[10, 16, -33, 55, -56, 27, 17, 54, -13, 28, -15, 47] : Z133
[-73, 78, 30, 4, -46, 29, 81, -2, 52, 43, -14, 57] : Z601
[16, -33, 55, -56, 24, -75, -64, 65, 44, 71, -27, 32] : Z588
at: [16, -33, 55, -56, 27]
Z133, 2
asked: [10, 16, -33, 55, -56, 27, 17, 54, -13, 28, -15, 47]
Z133
chg Z601: [-73, 78, 30, 4, -46, 29, 81, -3, 52, 43, -14, 57]
8, [-2]
gone Z588: [-56, -33, 55, 44, 24, -75, -27, 65, 16, 71, 32]
[-64]

[-8, 59, 4, 34, 17, -1, -48, 15, -35, -18]  Z360
[-8, 2, 4, 22, -9, -45, -35, 38, 35, 28]  Z51
[-9, -15, 17, -32, -1, 30, 23, 46, -17, -4]  Z35
[-9, -16, 14, -33, -1, 31, 22, 45, -15, -5]  Z557
[-8, 59, 4, 34, 17, -1, -8, 15, -35, -18]  Z506
[-8, -15, 40, -17, -13, 10, 35, 42, -19, -3]  Z256
[-8, 41, 40, -17, -13, 10, 35, 42, 2, 15]  Z126
gone Z126: [-13, 15, 41, -17, 35, 40, 2, 10, -8]
[42]
chg Z360: [-8, 59, 4, 33, 17, -1, -48, 15, -35, -18]
4, [34]
len: [-8]
1
chg Z35: [-9, -15, 17, -32, -1, 30, 23, 45, -17, -4]
8, [46]
len: [-8, 2, 4, 22]
4
len: [-8, 2, 4, 22, -9, -45, -35, 38]
8

[5, -30, 29, 32, -24, -42] : Z716
[-22, -21, -16, 4, -21, -3] : Z918
[5, -24, 20, 25, -18, -29] : Z649
[9, -60, 64, 62, -56, -82] : Z467
[11, 4, -2, 1, 10, 4] : Z80
[0, -60, 41, 55, -50, -67] : Z833
[17, 26, 6, -13, 21, 8] : Z741
[5, -4, 2, 7, 1, -5] : Z477
[-3, 4, -6, -7, -2, 10] : Z153
[-23, -10, -9, -19, -13, 10] : Z299
[11, -28, 39, 35, -23, -50] : Z554
len: [17, 26, 6, -13, 21]
5
at: [62, -56]
Z467, 4
gone Z299: [-10, -13, -19, 10, -23]
[-9]

[-69, -29, 50, 46, 63, 78, 66, 65] = Z851
[-42, -28, 35, -15, 28, 37, 24, 48] = Z952
[25, -71, 46, 79, 55, 58, 44, 66] = Z352
[-12, 22, -18, -13, -25, -30, -23, -41] = Z603
len: [-69, -29, 50, 46, 63, 78, 66, 65]
8
chg Z851: [-69, -30, 50, 46, 63, 78, 66, 65]
2, [-29]
at: [-28, 35, -15, 28]
Z952, 2

[-7, 34, 57, 30, 64, 1, -24, -38, -15]  Z772
[-20, 20, 24, 32, 10, -62, -28, 23, -38]  Z540
[-62, -40, -26, -40, -23, 60, -23, 39, -63]  Z663
[9, 39, 37, 43, 60, -2, -21, 17, 20]  Z562
[17, 26, 58, 31, 17, 60, -2, -21, -65]  Z41
len: [17, 26, 58, 31, 17, 60, -2]
7
gone Z772: [-24, -38, -15, -7, 64, 57, 34, 1]
[30]
at: [60, -2, -21, 17]
Z562, 5
gone Z663: [-40, -63, -23, 39, -40, -26, 60, -23]
[-62]
asked: [-62, -40, -26, -40, -23, 60, -23, 39, -63]
Z663

[-38, 32, -43, -44, 49] : Z775
[-42, 12, -43, -35, -3] : Z400
[-1, 12, -43, -44, 49] : Z931
[17, -7, -18, -54, 66] : Z793
asked: [-1, 12, -43, -44, 49]
Z931
asked: [-42, 12, -43, -35, -3]
Z400
chg Z775: [-38, 33, -43, -44, 49]
2, [32]
len: [-42, 12]
2
at: [-42, 12, -43, -35]
Z400, 1

[52, 55, 50, 57, 39, 26, 45, 45, 60, 25] = Z994
[-16, -9, -15, 22, 0, 54, 33, 45, 58, 23] = Z700
[-2, 7, 39, -40, -34, -46, 30, 9, 60, 35] = Z781
[-29, -26, 16, 17, -4, -13, -9, -42, -24, -40] = Z577
[-15, -26, -6, -40, -34, -46, 14, -32, -76, -43] = Z31
[-37, 28, 18, 22, -27, -53, -47, 4, 9, 6] = Z708
[-29, -26, 16, 17, -4, -13, -9, 31, -1, -13] = Z148
[6, -17, -37, 26, 37, -8, 32, -24, -16, -5] = Z128
[-36, -30, -27, -16, -40, -54, -48, -44, -75, -40] = Z68
[43, 2, 59, -22, -37, 3, 35, -15, 0, 30] = Z761
[15, -19, -37, -42, -41, -18, 0, 7, 39, 55] = Z805
len: [6, -17]
2
chg Z68: [-36, -29, -27, -16, -40, -54, -48, -44, -75, -40]
2, [-30]
at: [0, 7, 39]
Z805, 7
chg Z577: [-29, -26, 16, 16, -4, -13, -9, -42, -24, -40]
4, [17]
gone Z68: [-30, -36, -27, -75, -40, -48, -54, -44, -40]
[-16]
gone Z708: [9, -27, 22, 4, -47, 6, 28, 18, -53]
[-37]
gone Z994: [60, 45, 55, 50, 52, 25, 57, 39, 45]
[26]

[-30, -1, -3, -21] -> Z920
[-71, -21, 26, -39] -> Z836
[-16, 30, -4, -40] -> Z319
[-55, 54, 67, -55] -> Z291
[-8, 32, -43, -42] -> Z32
asked: [-8, 32, -43, -42]
Z32
asked: [-71, -21, 26, -39]
Z836
len: [-16, 30]
2
gone Z32: [-8, -43, 32]
[-42]
asked: [-55, 54, 67, -55]
Z291

[-12, 48, -11, 12, -2, -5, 14, 3, -35, -7, -7, -12, -40, 14, 4, -23, -8, 9, 8, -1, 22, 18, -14, -15, -8, 15, -9, 11, -3, 2, -6, 26, -35, 6, -3, 5, -8, 12, 20, 7, -15, 10, 30, -15, 5, -6, 13, 23, 24, 6, 9, 23, 8, 0, 27] -> Z317
[-14, 48, -8, 5, -3, -4, 24, -1, -29, -9, -3, -5, -17, 12, 9, -25, 3, 4, 13, -6, 17, 22, -8, -15, -14, 22, -5, 14, -3, 6, -31, 29, -29, 16, -4, 5, -15, 7, 19, 2, -18, 15, 21, -20, -7, -6, 2, 23, 27, 1, 9, 12, 13, 1, 27] -> Z273
[-6, 48, -13, 13, -3, -7, 21, 4, -39, -11, -7, -11, -30, 10, 5, -28, -3, 2, 16, 0, 23, 23, -16, -16, -11, 17, -13, 15, -5, 8, 11, 25, -39, 12, -8, -1, -8, 4, 23, 6, -15, 10, 24, -22, -1, -4, 15, 23, 32, 4, 12, 15, 16, 5, 3] -> Z322
[-11, 48, -12, 17, 23, -9, 14, 12, -59, -7, -20, -20, -27, 27, -4, -12, -29, 20, -1, 13, 26, 26, -15, -7, -5, 10, -38, 2, 2, 2, -22, 18, -59, 9, -14, 18, 6, 12, 27, 16, -8, 10, 27, -43, 16, -11, 38, 23, 33, 19, 29, 34, -1, 9, -3] -> Z848
[-16, 48, -4, -3, 7, -6, 26, 27, -27, -5, -6, 14, -18, 21, 19, -34, -23, 7, -21, 6, 21, 37, 13, -28, -1, 26, -25, -13, 13, 9, 42, 30, -27, 18, -3, 34, -12, 55, 23, 1, -25, 45, 26, -19, 36, -38, -3, 23, 13, -23, 43, 19, -21, 16, 3] -> Z112
[-16, 48, -4, -3, 7, -6, 26, 27, -27, -5, -6, 14, -18, 21, 19, -34, -23, 7, -21, 6, 21, 37, 13, -28, -1, 26, -25, -13, 13, 9, 42, 30, -27, 9, 2, -1, -11, 9, 15, 4, -19, 6, 24, -21, -8, -2, 0, 23, 26, 2, 2, 13, 4, 0, -14] -> Z717
asked: [-12, 48, -11, 12, -2, -5, 14, 3, -35, -7, -7, -12, -40, 14, 4, -23, -8, 9, 8, -1, 22, 18, -14, -15, -8, 15, -9, 11, -3, 2, -6, 26, -35, 6, -3, 5, -8, 12, 20, 7, -15, 10, 30, -15, 5, -6, 13, 23, 24, 6, 9, 23, 8, 0, 27]
Z317
asked: [-14, 48, -8, 5, -3, -4, 24, -1, -29, -9, -3, -5, -17, 12, 9, -25, 3, 4, 13, -6, 17, 22, -8, -15, -14, 22, -5, 14, -3, 6, -31, 29, -29, 16, -4, 5, -15, 7, 19, 2, -18, 15, 21, -20, -7, -6, 2, 23, 27, 1, 9, 12, 13, 1, 27]
Z273
asked: [-6, 48, -13, 13, -3, -7, 21, 4, -39, -11, -7, -11, -30, 10, 5, -28, -3, 2, 16, 0, 23, 23, -16, -16, -11, 17, -13, 15, -5, 8, 11, 25, -39, 12, -8, -1, -8, 4, 23, 6, -15, 10, 24, -22, -1, -4, 15, 23, 32, 4, 12, 15, 16, 5, 3]
Z322
asked: [-16, 48, -4, -3, 7, -6, 26, 27, -27, -5, -6, 14, -18, 21, 19, -34, -23, 7, -21, 6, 21, 37, 13, -28, -1, 26, -25, -13, 13, 9, 42, 30, -27, 9, 2, -1, -11, 9, 15, 4, -19, 6, 24, -21, -8, -2, 0, 23, 26, 2, 2, 13, 4, 0, -14]
Z717

[54, 31, -27, 54]  Z884
[-5, -47, 24, 17]  Z278
[-18, 81, 20, -37]  Z339
[-22, 67, 29, -26]  Z788
[-25, 66, 35, -36]  Z295
[74, 75, -11, -10]  Z591
chg Z591: [74, 76, -11, -10]
2, [75]
gone Z591: [75, 74, -10]
[-11]
at: [-5, -47]
Z278, 1
asked: [-5, -47, 24, 17]
Z278

[3, 42, -42, 67, 33, -1, -26, -68] : Z281
[-2, -19, 8, -10, -7, -1, 2, -8] : Z173
[-5, -10, 7, -5, 1, -1, 2, -52] : Z997
[-2, -20, 10, -8, -6, -1, -14, -13] : Z482
[-2, -15, 11, -13, -6, 0, 2, -9] : Z726
[0, -13, -5, -17, -16, 0, 23, 37] : Z349
[-3, 17, 27, 8, 24, -1, -33, -82] : Z727
len: [0, -13, -5]
3
gone Z482: [-20, -6, -14, -1, 10, -2, -8]
[-13]
chg Z726: [-2, -15, 11, -13, -6, 0, 2, -10]
8, [-9]
asked: [-2, -20, 10, -8, -6, -1, -14, -13]
Z482
len: [-2, -15, 11, -13, -6]
5

[-3, 24, 13, 22, -53, -76, 69, -81, -26] : Z694
[-76, -3, 24, -53, 69, 22, 13, 61, 18] : Z337
[-43, -15, -11, 7, 28, -76, -44, -75, -9] : Z593
[-34, -44, -20, -17, 17, -76, -13, 34, -36] : Z729
[-51, -76, 69, -81, -26, -76, -14, 17, 71] : Z813
at: [-53, -76, 69, -81, -26]
Z694, 5
len: [-34, -44, -20, -17, 17, -76, -13]
7
len: [-3, 24, 13, 22, -53]
5
at: [-3, 24, 13, 22, -53, -76, 69]
Z694, 1
chg Z593: [-43, -15, -11, 7, 28, -77, -44, -75, -9]
6, [-76]

[2, -1, -31, 69, 19, -35, -20, 12, -1, 30, -21, 9, 11, 5, -8, -25, -16, 9, 16, 15, -7, -31, -16, 2, 30, 5, -14, -9, 17, -29, 3, 12, 12, 17, -20, -14, 16, -8, -8, -20, -10, -1, -2, -33, -11, -11, -1, 36, 7]  Z407
[2, -1, -29, 69, 19, -35, -20, 12, -1, 30, -21, 9, 11, -4, -8, -25, -16, 9, 16, 15, -7, -21, -16, 2, 30, 5, -14, -16, 17, -29, 3, 12, 12, 17, -20, 2, -7, -8, -8, -20, -10, -20, -2, -33, -11, -11, -1, 36, 6]  Z899
[24, 6, -31, -7, 19, -11, 17, 12, -1, 4, -23, 9, 0, 5, 10, -5, -14, 9, 48, -4, -7, -21, -11, -23, 30, 14, 36, -16, 1, -29, 3, 23, -25, 17, -20, -20, -7, -10, -8, -20, 3, 61, -2, -4, -13, -11, -8, 3, -13]  Z450
[0, 6, -31, -7, 19, -11, 17, 12, -1, 4, -23, 9, 0, 5, 10, -5, -14, 9, 48, -4, -7, -21, -11, -23, 30, 14, 36, -16, 1, -29, 3, 12, -30, 17, -30, -19, -7, 39, -8, -20, -10, 14, 21, -7, -11, -11, -8, 3, 6]  Z234
[2, -1, -31, 69, 19, -35, -20, 12, -1, 30, -21, 9, 11, -4, -8, -25, -16, 9, 16, 15, 35, -21, -16, 2, 30, 5, -14, -16, 17, -29, 3, 12, 12, 17, -20, 2, 16, -8, -8, -20, -10, -20, -2, -33, -11, -11, -1, 36, 6]  Z81
gone Z234: [-7, 9, 3, -10, 17, -7, 36, 3, 12, -1, 0, -31, 12, 14, -11, 6, -23, 30, -16, 9, 39, 19, 4, -8, -7, 5, -30, -19, -11, 48, -29, 14, 0, 17, -5, -20, -30, 6, -4, -7, 21, -8, -14, 10, -23, 1, -11, -11]
[-21]
chg Z450: [24, 6, -31, -7, 19, -11, 17, 12, -1, 4, -23, 9, 0, 5, 10, -5, -14, 9, 48, -4, -6, -21, -11, -23, 30, 14, 36, -16, 1, -29, 3, 23, -25, 17, -20, -20, -7, -10, -8, -20, 3, 61, -2, -4, -13, -11, -8, 3, -13]
21, [-7]
gone Z450: [61, 3, -21, -8, 10, 30, 9, -20, -23, -8, 1, 5, -31, 19, 9, 17, -4, 36, -16, 3, 14, 48, -25, -7, -7, -11, -10, -23, -20, 12, -29, -5, -11, -20, 0, -4, -2, 17, -13, 6, 24, 3, -11, -7, 4, -1, -13, -14]
[23]
len: [2, -1, -31, 69, 19, -35, -20, 12, -1, 30, -21, 9, 11, 5, -8, -25, -16, 9, 16, 15, -7, -31, -16, 2, 30, 5, -14, -9, 17, -29, 3, 12, 12, 17, -20, -14, 16, -8, -8, -20, -10, -1, -2, -33, -11, -11, -1, 36, 7]
49
asked: [24, 6, -31, -7, 19, -11, 17, 12, -1, 4, -23, 9, 0, 5, 10, -5, -14, 9, 48, -4, -7, -21, -11, -23, 30, 14, 36, -16, 1, -29, 3, 23, -25, 17, -20, -20, -7, -10, -8, -20, 3, 61, -2, -4, -13, -11, -8, 3, -13]
Z450
gone Z81: [-33, 30, -10, -20, -20, -31, -21, -8, -35, 69, -16, 35, 16, 12, 16, -20, -16, 2, 15, 2, 6, -1, 17, 30, -14, -11, 17, -1, -29, -2, -1, -20, 5, 9, -8, 12, -11, -16, -4, 11, 9, 19, 12, 2, 3, -8, -21, -25]
[36]

[63, -9, -54, -32, -30, -34, -59] -> Z640
[-23, -32, -54, -30, -9, 16, -15] -> Z191
[-44, 67, -6, -27, -22, -37, 37] -> Z824
at: [-9, -54, -32, -30]
Z640, 2
asked: [63, -9, -54, -32, -30, -34, -59]
Z640
asked: [-23, -32, -54, -30, -9, 16, -15]
Z191
chg Z191: [-23, -32, -54, -29, -9, 16, -15]
4, [-30]
asked: [-44, 67, -6, -27, -22, -37, 37]
Z824
at: [-32, -30, -34]
Z640, 4

